These are the activations of a small neural network, seen along a few directions. Each row is one input.
In each table, some parts of the input vary, and every possible input appears once, in random order.
Descriptions start from the smaller parts, as in this example, which fits no table here: one of 6 places along a line, together with either a single point or one of 11 places along a line or (one of 3 separate values, together with one of 5 places around a ring).
Shared parts are said once, and a part with two or three values counts as separate values.
In the rows, zero is written as 128.

Other details of the inputs vary at random and push rows far along three fixed directions, the same in every table; ignore that.
To show where, the next rows are all for the same input, with only those details redrawn:
128 122 128 153 160 98 115 127 121 96 162
96 166 164 106 110 180 89 78 75 125 168
129 122 129 151 160 97 115 128 121 97 161
155 128 120 67 152 78 113 153 133 161 87
97 167 168 102 111 173 89 82 75 129 166
157 130 124 65 153 69 113 156 132 165 86
155 129 120 68 152 79 113 152 133 161 87

Table:
row 1: 145 128 133 179 123 111 120 134 139 100 154
row 2: 98 185 218 121 58 144 143 104 89 181 146
row 3: 119 104 66 123 124 201 164 104 160 112 91
row 4: 129 122 129 152 160 97 115 128 121 97 161
row 5: 123 177 145 44 67 195 77 105 97 166 99
row 6: 143 116 145 188 117 109 134 140 137 114 154
row 7: 139 124 144 160 156 90 128 124 126 118 156
row 8: 148 126 101 90 123 113 106 170 143 136 92
row 9: 121 121 66 127 103 191 149 130 164 93 87
row 10: 132 80 47 160 94 243 129 109 171 107 100
row 11: 147 127 123 63 155 73 114 169 127 164 89
row 12: 116 120 124 201 107 144 169 124 153 91 154
row 13: 129 90 69 113 136 183 126 124 143 129 97
row 14: 105 131 139 155 155 98 159 134 126 96 149
row 15: 87 171 195 116 94 166 150 82 87 162 155
row 16: 138 103 77 120 108 177 118 147 150 127 93
row 17: 122 121 160 170 140 79 178 131 133 148 146
row 18: 118 136 144 173 118 102 161 146 141 99 144
row 19: 134 108 146 174 148 105 142 123 126 125 156
row 20: 119 98 136 178 150 119 141 124 128 121 159
Changing only one part turns row 1 into row 7. The same change can be made to row 2. Which row results?
> row 17
What is each input in this table made of?
> one of 2 separate values, together with either one of 4 places along a line or one of 6 places around a ring
Start at row 19 and move only the place on the ring of 6, one step at a time. The first step leads to row 20. Which rows follow, in order?
> row 13, row 11, row 4, row 7
Start at row 2 and move only the place on the line of 4, one step at a time. The first step leads to row 12. Which rows follow, in order?
> row 18, row 9
Change only the place on the line of 4 in row 14. List by row number the other rows that result.
> row 3, row 15, row 17
